A small network was trained on invented records. Each row is its activation on one of them, seen along a few directions.
Each row is followed by the record's values for the fields ZAMOT, TIMA, FAK, MIRO, RUZEV, ZARAD, PIM.
A field that a record lacks is written absent.
Other fields move the rows too, some of them a lot.
In the rows, 500 means zero.
Strong random noise was added to every row along 9 fixed directions; ignore it. To show where, here is one row again and again, with new noise each time:
454 430 536 652 368 593 598 591 451 352 534 507 548 300 556 560 549 485 609 456 537 520 549 467 307 501 588 468
378 455 417 445 248 669 517 629 574 418 409 433 463 574 689 362 605 477 661 474 596 440 583 603 598 636 587 471
575 351 371 361 624 511 404 369 365 703 532 353 454 853 211 265 519 466 411 423 594 614 457 426 769 662 213 766
507 496 284 603 408 510 354 461 505 472 449 651 386 376 580 528 482 430 574 517 561 699 476 431 594 644 342 584
469 461 467 324 521 527 648 464 455 588 419 385 527 571 500 351 537 358 360 520 619 531 545 410 616 642 419 594
745 472 735 610 406 604 744 663 525 383 824 453 632 321 564 723 449 214 327 634 590 494 595 303 475 390 555 392
609 500 718 484 520 413 398 500 640 392 575 350 452 590 692 556 423 489 513 460 486 475 524 549 756 339 581 269
679 412 602 511 541 506 540 489 481 491 667 390 528 590 427 524 448 371 397 496 560 577 508 413 662 464 394 537
473 510 358 542 350 598 365 543 557 367 409 546 404 448 675 493 529 535 735 453 527 613 469 521 540 559 532 470
426 467 600 403 648 374 391 382 486 495 369 323 449 612 542 385 496 639 556 351 468 497 475 537 593 440 559 395
292 465 456 481 569 363 352 349 385 553 371 493 420 428 439 427 564 659 586 351 501 546 502 503 422 538 366 552

610 462 338 712 326 626 338 546 639 258 376 612 439 517 627 551 458 642 824 429 423 691 401 618 560 515 576 512 | ZAMOT is dag, TIMA is kerid, FAK is absent, MIRO is absent, RUZEV is absent, ZARAD is absent, PIM is bafep
597 452 713 462 442 473 792 578 545 523 669 390 647 519 536 537 470 235 231 607 612 439 638 464 660 457 462 470 | ZAMOT is absent, TIMA is absent, FAK is absent, MIRO is absent, RUZEV is absent, ZARAD is fen, PIM is absent
451 502 483 389 732 471 488 401 318 623 390 422 548 497 277 363 567 690 523 386 418 512 391 351 232 500 562 537 | ZAMOT is absent, TIMA is absent, FAK is absent, MIRO is absent, RUZEV is absent, ZARAD is absent, PIM is absent
329 467 441 664 453 393 357 486 496 628 557 597 441 409 491 502 504 477 360 567 557 381 656 513 544 645 426 484 | ZAMOT is dag, TIMA is laz, FAK is absent, MIRO is absent, RUZEV is absent, ZARAD is deg, PIM is bafep
515 403 539 592 512 517 628 490 483 376 432 422 582 558 436 447 490 537 558 414 559 639 482 543 499 539 504 540 | ZAMOT is tizi, TIMA is kerid, FAK is absent, MIRO is absent, RUZEV is absent, ZARAD is deg, PIM is bafep
712 595 636 433 745 451 412 459 470 477 592 419 524 461 480 608 431 535 495 501 414 598 370 280 437 280 617 331 | ZAMOT is absent, TIMA is absent, FAK is absent, MIRO is absent, RUZEV is absent, ZARAD is fen, PIM is absent
220 421 537 523 555 276 730 379 414 494 429 545 537 311 478 488 496 458 339 467 534 481 618 589 345 521 351 597 | ZAMOT is absent, TIMA is absent, FAK is lapa, MIRO is ret, RUZEV is zoveg, ZARAD is absent, PIM is absent
532 443 413 555 399 716 447 672 491 496 620 438 563 672 416 417 543 548 622 530 511 382 518 554 476 552 622 510 | ZAMOT is tizi, TIMA is laz, FAK is absent, MIRO is absent, RUZEV is absent, ZARAD is deg, PIM is nos
388 494 565 566 476 414 567 490 433 680 568 609 537 392 419 555 525 392 286 569 542 305 645 488 427 575 441 489 | ZAMOT is tizi, TIMA is tugo, FAK is riseg, MIRO is ret, RUZEV is zoveg, ZARAD is deg, PIM is bafep
511 389 598 698 558 313 257 452 526 627 712 508 451 596 340 497 490 573 418 479 481 408 580 520 672 505 358 454 | ZAMOT is luti, TIMA is kerid, FAK is absent, MIRO is absent, RUZEV is absent, ZARAD is absent, PIM is bafep
621 632 617 246 574 567 696 519 560 564 473 430 561 497 612 518 470 401 332 582 450 393 397 410 499 406 652 404 | ZAMOT is absent, TIMA is absent, FAK is riseg, MIRO is sar, RUZEV is zoveg, ZARAD is absent, PIM is absent
504 489 464 631 450 477 388 486 524 579 375 602 394 415 526 474 492 599 528 454 371 440 444 587 521 538 570 471 | ZAMOT is absent, TIMA is absent, FAK is riseg, MIRO is vali, RUZEV is zoveg, ZARAD is absent, PIM is absent
494 430 526 669 650 499 614 474 331 475 461 518 577 298 318 586 475 592 498 456 407 584 442 400 179 491 632 559 | ZAMOT is luti, TIMA is kerid, FAK is riseg, MIRO is vali, RUZEV is nas, ZARAD is deg, PIM is nos
488 585 617 332 829 273 703 330 463 526 330 398 605 351 530 522 397 457 248 521 485 602 469 412 435 457 525 430 | ZAMOT is absent, TIMA is absent, FAK is absent, MIRO is absent, RUZEV is absent, ZARAD is deg, PIM is absent
469 435 501 770 427 459 471 481 541 213 403 615 490 352 555 592 461 638 747 335 415 659 393 753 400 422 525 561 | ZAMOT is absent, TIMA is absent, FAK is zama, MIRO is ret, RUZEV is zoveg, ZARAD is deg, PIM is absent
440 358 421 634 336 716 492 746 362 591 588 453 571 612 266 389 639 639 607 478 530 298 569 515 295 646 679 532 | ZAMOT is absent, TIMA is absent, FAK is zama, MIRO is vali, RUZEV is zoveg, ZARAD is deg, PIM is absent
507 314 512 791 566 425 468 452 570 258 376 417 461 638 573 421 398 628 650 345 388 548 407 758 581 445 768 417 | ZAMOT is luti, TIMA is kerid, FAK is lapa, MIRO is ret, RUZEV is zoveg, ZARAD is absent, PIM is nos
317 495 528 647 498 197 161 392 577 483 435 631 397 448 564 572 484 670 580 441 527 555 569 598 685 540 292 381 | ZAMOT is tizi, TIMA is kerid, FAK is absent, MIRO is absent, RUZEV is absent, ZARAD is deg, PIM is bafep
782 429 523 419 485 503 686 473 589 342 410 417 538 677 484 473 410 391 525 443 533 813 389 562 787 492 287 751 | ZAMOT is absent, TIMA is absent, FAK is zama, MIRO is vali, RUZEV is nas, ZARAD is absent, PIM is absent
575 544 532 378 356 559 535 534 634 417 530 460 507 539 653 577 500 405 547 525 578 588 503 518 664 432 384 551 | ZAMOT is dag, TIMA is laz, FAK is absent, MIRO is absent, RUZEV is absent, ZARAD is fen, PIM is bafep
481 513 544 508 601 452 538 475 481 568 537 475 507 559 492 469 455 423 397 534 513 485 525 486 592 561 497 490 | ZAMOT is absent, TIMA is absent, FAK is riseg, MIRO is ret, RUZEV is nas, ZARAD is deg, PIM is absent
387 478 369 629 395 378 364 468 626 319 205 632 380 378 743 477 423 598 729 441 462 686 434 699 641 597 489 498 | ZAMOT is absent, TIMA is absent, FAK is zama, MIRO is vali, RUZEV is nas, ZARAD is fen, PIM is absent
576 514 582 553 554 423 392 523 482 635 697 522 509 490 474 571 465 395 326 621 527 414 582 278 615 461 558 342 | ZAMOT is luti, TIMA is laz, FAK is absent, MIRO is absent, RUZEV is absent, ZARAD is fen, PIM is bafep
615 517 447 807 602 401 180 426 442 560 777 710 353 425 450 717 362 473 477 524 392 520 426 404 531 298 495 380 | ZAMOT is absent, TIMA is absent, FAK is lapa, MIRO is vali, RUZEV is zoveg, ZARAD is fen, PIM is absent
294 299 468 724 395 577 594 450 411 281 394 462 437 555 563 367 499 483 671 352 508 564 552 670 535 496 586 571 | ZAMOT is dag, TIMA is tugo, FAK is lapa, MIRO is vali, RUZEV is nas, ZARAD is fen, PIM is bafep
392 308 370 842 424 484 512 528 348 604 565 646 546 386 231 428 543 548 437 477 504 448 585 528 319 750 414 649 | ZAMOT is absent, TIMA is absent, FAK is absent, MIRO is absent, RUZEV is absent, ZARAD is absent, PIM is absent
533 492 519 606 429 593 648 538 593 257 411 481 532 447 708 537 438 469 714 442 448 636 416 671 478 436 603 544 | ZAMOT is tizi, TIMA is laz, FAK is riseg, MIRO is ret, RUZEV is nas, ZARAD is fen, PIM is bafep
552 486 246 614 682 303 510 290 490 570 322 619 489 422 469 504 330 422 352 564 527 768 433 532 615 684 312 676 | ZAMOT is tizi, TIMA is laz, FAK is absent, MIRO is absent, RUZEV is absent, ZARAD is deg, PIM is nos
421 493 677 417 291 536 466 605 530 609 661 512 494 521 383 560 638 517 491 522 562 310 655 552 581 505 270 543 | ZAMOT is tizi, TIMA is kerid, FAK is riseg, MIRO is vali, RUZEV is nas, ZARAD is deg, PIM is bafep
564 482 411 512 215 710 469 654 477 552 871 581 466 650 409 576 578 394 551 585 580 446 569 493 549 525 329 642 | ZAMOT is absent, TIMA is absent, FAK is riseg, MIRO is sar, RUZEV is nas, ZARAD is absent, PIM is absent
406 557 313 502 720 398 390 285 434 455 303 604 370 426 538 463 406 618 635 385 400 713 335 505 403 443 482 549 | ZAMOT is absent, TIMA is absent, FAK is lapa, MIRO is vali, RUZEV is zoveg, ZARAD is absent, PIM is absent
361 463 495 712 549 305 423 454 531 560 475 565 505 384 541 523 397 530 373 530 443 391 574 647 515 565 519 417 | ZAMOT is tizi, TIMA is laz, FAK is absent, MIRO is absent, RUZEV is absent, ZARAD is deg, PIM is bafep
475 530 654 244 629 341 606 313 441 613 495 391 537 571 309 454 518 530 345 439 514 490 520 546 524 434 210 650 | ZAMOT is tizi, TIMA is tugo, FAK is absent, MIRO is absent, RUZEV is absent, ZARAD is absent, PIM is bafep
521 467 512 658 409 639 609 542 462 219 487 598 563 233 478 687 520 619 806 375 455 667 439 590 131 384 550 567 | ZAMOT is luti, TIMA is laz, FAK is riseg, MIRO is ret, RUZEV is zoveg, ZARAD is deg, PIM is bafep
550 487 377 551 661 510 674 490 592 532 246 479 468 569 756 314 353 299 305 616 466 454 468 485 696 647 880 312 | ZAMOT is absent, TIMA is absent, FAK is lapa, MIRO is vali, RUZEV is zoveg, ZARAD is absent, PIM is absent
601 570 483 428 442 460 528 519 613 422 589 525 540 491 553 640 455 409 490 555 601 665 509 518 623 490 296 548 | ZAMOT is absent, TIMA is absent, FAK is absent, MIRO is absent, RUZEV is absent, ZARAD is deg, PIM is absent
380 543 464 396 429 621 715 539 317 494 495 601 555 247 417 511 674 436 550 511 594 592 537 308 175 537 392 719 | ZAMOT is absent, TIMA is absent, FAK is zama, MIRO is ret, RUZEV is nas, ZARAD is fen, PIM is absent
775 397 574 683 528 514 566 518 599 303 560 461 524 559 556 618 368 384 498 513 508 669 414 504 658 361 551 458 | ZAMOT is dag, TIMA is kerid, FAK is lapa, MIRO is ret, RUZEV is zoveg, ZARAD is fen, PIM is bafep
362 517 375 304 415 534 559 494 447 551 520 506 544 518 361 453 628 495 524 493 636 571 558 534 442 642 181 736 | ZAMOT is absent, TIMA is absent, FAK is absent, MIRO is absent, RUZEV is absent, ZARAD is deg, PIM is absent
524 480 547 500 642 433 405 514 478 604 556 358 542 681 401 443 474 629 464 479 484 401 505 507 511 502 636 349 | ZAMOT is absent, TIMA is absent, FAK is absent, MIRO is absent, RUZEV is absent, ZARAD is deg, PIM is absent
581 469 574 865 445 386 276 614 688 362 636 563 449 440 711 647 348 516 518 569 441 436 570 629 670 485 737 137 | ZAMOT is absent, TIMA is absent, FAK is absent, MIRO is absent, RUZEV is absent, ZARAD is deg, PIM is absent

Which values does each new row have?
486 453 718 505 648 368 381 417 547 521 447 378 463 668 544 461 438 645 429 427 374 319 479 636 656 351 680 312 | ZAMOT is dag, TIMA is kerid, FAK is riseg, MIRO is sar, RUZEV is zoveg, ZARAD is deg, PIM is bafep
597 549 342 378 629 623 620 427 340 543 580 528 492 537 361 476 478 364 423 531 497 664 386 305 378 459 419 700 | ZAMOT is absent, TIMA is absent, FAK is lapa, MIRO is vali, RUZEV is zoveg, ZARAD is absent, PIM is absent
336 494 243 546 392 560 337 539 499 484 376 566 442 513 503 409 571 665 709 459 496 524 494 638 402 679 529 516 | ZAMOT is absent, TIMA is absent, FAK is absent, MIRO is absent, RUZEV is absent, ZARAD is deg, PIM is absent
618 672 523 362 449 448 337 567 653 517 507 547 422 528 674 603 465 474 494 590 518 513 494 456 738 445 455 391 | ZAMOT is absent, TIMA is absent, FAK is zama, MIRO is vali, RUZEV is zoveg, ZARAD is deg, PIM is absent
466 566 451 439 228 700 504 741 431 724 865 593 524 497 382 581 703 375 363 684 636 178 680 358 420 564 422 514 | ZAMOT is absent, TIMA is absent, FAK is lapa, MIRO is ret, RUZEV is zoveg, ZARAD is deg, PIM is absent
387 456 569 599 689 375 514 520 418 661 493 418 573 469 449 406 479 546 278 561 486 289 599 426 383 625 785 255 | ZAMOT is absent, TIMA is absent, FAK is absent, MIRO is absent, RUZEV is absent, ZARAD is deg, PIM is absent
286 477 557 687 325 406 482 486 594 355 406 587 481 272 618 585 504 659 636 394 422 416 575 755 364 465 491 481 | ZAMOT is dag, TIMA is laz, FAK is absent, MIRO is absent, RUZEV is absent, ZARAD is absent, PIM is bafep
324 670 422 187 515 419 308 442 616 635 374 442 376 648 630 393 564 551 480 577 571 421 563 535 687 589 468 351 | ZAMOT is tizi, TIMA is kerid, FAK is absent, MIRO is absent, RUZEV is absent, ZARAD is deg, PIM is bafep
423 623 283 558 455 515 171 542 434 718 655 719 379 423 459 530 532 482 441 691 558 394 571 292 463 683 510 393 | ZAMOT is tizi, TIMA is tugo, FAK is absent, MIRO is absent, RUZEV is absent, ZARAD is deg, PIM is bafep
708 333 568 742 505 400 568 445 547 461 583 497 516 606 422 493 359 334 326 518 540 657 527 523 808 539 385 543 | ZAMOT is tizi, TIMA is kerid, FAK is absent, MIRO is absent, RUZEV is absent, ZARAD is absent, PIM is bafep
528 450 548 572 656 410 571 467 461 438 496 441 593 458 424 514 441 520 449 474 500 589 486 492 429 513 541 469 | ZAMOT is absent, TIMA is absent, FAK is absent, MIRO is absent, RUZEV is absent, ZARAD is deg, PIM is absent
472 514 372 383 376 561 293 555 525 645 752 550 371 653 452 522 572 423 482 613 596 401 583 460 665 517 335 541 | ZAMOT is luti, TIMA is kerid, FAK is lapa, MIRO is ret, RUZEV is zoveg, ZARAD is fen, PIM is nos
576 448 619 506 314 608 393 687 633 436 754 350 526 756 493 522 540 577 624 483 523 328 574 722 640 447 518 376 | ZAMOT is absent, TIMA is absent, FAK is absent, MIRO is absent, RUZEV is absent, ZARAD is deg, PIM is absent
500 503 299 670 589 510 445 518 378 647 642 614 460 425 357 553 498 410 348 678 543 476 527 316 380 627 513 506 | ZAMOT is luti, TIMA is kerid, FAK is lapa, MIRO is ret, RUZEV is zoveg, ZARAD is deg, PIM is nos
473 535 523 518 444 429 260 466 540 481 586 556 403 437 561 611 515 549 568 487 503 554 513 458 553 423 350 460 | ZAMOT is dag, TIMA is laz, FAK is absent, MIRO is absent, RUZEV is absent, ZARAD is fen, PIM is bafep
627 512 370 553 510 510 467 550 553 516 563 558 526 494 503 552 449 398 415 632 552 610 502 429 577 651 459 478 | ZAMOT is absent, TIMA is absent, FAK is absent, MIRO is absent, RUZEV is absent, ZARAD is deg, PIM is absent
302 365 575 752 470 357 654 416 458 412 511 600 528 281 504 598 441 397 391 456 550 544 656 652 423 536 358 620 | ZAMOT is dag, TIMA is laz, FAK is riseg, MIRO is ret, RUZEV is zoveg, ZARAD is deg, PIM is bafep
606 569 539 213 270 619 688 537 600 581 442 531 541 508 493 486 604 363 422 513 548 515 473 561 659 558 150 775 | ZAMOT is absent, TIMA is absent, FAK is riseg, MIRO is vali, RUZEV is zoveg, ZARAD is absent, PIM is absent
505 558 446 553 404 485 396 568 577 509 598 587 467 436 587 579 492 439 470 603 541 483 583 520 609 553 430 419 | ZAMOT is absent, TIMA is absent, FAK is absent, MIRO is absent, RUZEV is absent, ZARAD is deg, PIM is absent
390 558 591 328 408 491 597 594 535 564 574 435 576 475 532 502 603 450 396 571 591 315 664 518 496 542 453 421 | ZAMOT is absent, TIMA is absent, FAK is absent, MIRO is absent, RUZEV is absent, ZARAD is deg, PIM is absent
